Here are a small network's activations along a few directions, averaged over the inputs that share one value of a field.
Related values have similar rows: they may be neighbours, one step apart, or belong to one group.
In the rows, 500 means zero.
Random noise pushes rows far along 8 fixed directions. That doesn't count. These rows show it; they differ only by the noise:
[420 729 496 679 547 420 626 498 609 371 515 626 579 468 392 408 600 508
 495 329 609 548 576 520]
[488 503 659 552 491 571 756 682 604 640 561 488 604 432 645 576 529 394
 481 469 554 457 404 554]
[572 603 486 512 577 553 407 511 552 409 627 612 436 540 264 502 541 579
 451 422 577 689 502 486]
[472 592 674 595 482 669 827 609 593 639 579 511 669 381 741 431 500 380
 704 313 605 446 379 609]
[564 433 736 555 495 565 774 660 549 658 553 512 635 405 678 675 438 332
 492 498 513 481 479 476]
[583 443 462 536 446 640 390 427 446 372 669 531 476 464 322 556 389 501
 601 382 405 513 476 396]
[439 524 507 642 549 395 546 455 456 306 563 620 515 394 404 565 461 482
 492 402 466 498 589 349]
[532 463 510 526 514 333 321 424 494 490 385 560 505 596 390 553 485 457
 299 618 502 525 666 422]
[444 441 366 483 422 439 183 425 528 519 466 463 443 634 351 445 561 522
 335 632 464 409 488 507]
[352 582 611 658 657 350 385 443 490 646 644 792 540 414 565 497 637 448
 457 679 630 613 588 392]


Sevet, 13 values:
v1: [398 582 333 525 471 400 335 474 500 356 642 543 388 457 296 540 628 639
 489 629 466 480 482 451]
v7: [508 359 403 274 527 477 452 549 396 411 324 390 299 606 537 567 428 578
 388 576 429 561 518 491]
v8: [473 489 534 526 572 420 588 567 487 475 470 545 472 475 459 534 484 529
 341 490 505 541 543 462]
v11: [315 585 387 643 497 413 429 421 476 435 723 733 480 388 428 462 669 580
 616 616 430 517 630 375]
v9: [670 440 411 386 287 465 386 511 625 493 323 245 512 703 369 515 520 519
 375 581 427 341 475 647]
v2: [354 652 377 612 480 435 488 612 644 542 652 539 504 519 358 490 861 641
 470 611 565 521 412 628]
v3: [375 389 489 454 643 333 281 529 400 697 594 568 419 456 588 647 577 441
 340 882 520 494 435 357]
v5: [503 587 572 554 609 365 494 335 381 568 213 582 592 559 668 322 423 416
 523 488 641 615 759 464]
v6: [632 408 521 375 395 525 459 500 507 610 460 418 521 592 499 562 466 546
 486 659 477 527 581 546]
v12: [361 541 354 546 632 293 370 363 427 238 453 534 404 464 435 421 500 586
 447 417 474 460 505 420]
v10: [585 426 585 416 501 540 539 425 387 481 453 403 503 428 637 468 326 448
 687 415 509 442 432 507]
v13: [462 641 574 585 580 312 633 333 489 565 110 532 621 545 779 320 505 392
 466 456 500 471 744 563]
v4: [515 430 444 446 550 637 443 471 415 500 649 581 406 428 406 592 458 597
 558 549 387 662 519 373]
The values of Sevet form a ring.
Going along Sevet from v8 by way of its neighbour v12, in what order are v9, v2, v3, v5 met? -> v3, v9, v2, v5
Fewest steps between v1 and v11? -> 3
Which values are neighbours of v4? Give them in the order they are listed. -> v7, v13

Lokap, 9 values:
p4: [548 440 329 448 311 463 442 541 597 423 222 210 503 703 375 466 463 455
 239 457 374 241 474 608]
p5: [469 417 612 497 412 571 705 539 498 649 420 450 595 470 721 505 471 449
 609 503 498 443 473 584]
p3: [435 421 397 589 453 624 330 495 481 515 800 563 468 397 312 680 488 469
 457 618 362 448 354 316]
p6: [514 408 628 523 321 438 845 752 608 708 331 241 673 482 782 615 513 319
 378 593 459 174 424 616]
p9: [497 528 431 674 459 349 609 498 506  87 622 572 491 388 197 724 476 501
 468 362 340 448 631 307]
p7: [634 465 638 480 535 443 475 453 472 571 453 545 570 495 570 585 412 415
 504 584 518 555 643 434]
p2: [668 457 445 558 425 512 430 477 547 355 470 435 553 610 169 635 402 453
 326 398 371 523 645 427]
p1: [393 423 409 569 254 451 628 582 604 561 454 353 570 537 510 502 601 450
 381 609 345 250 516 532]
p8: [303 468 400 533 333 542 718 526 513 491 392 298 576 420 743 417 520 485
 680 402 371 211 392 614]
The values of Lokap form 3 separate groups.
List the group mates of p5, in the order listed. -> p1, p8
List the group mates of p4, in the order listed. -> p3, p2
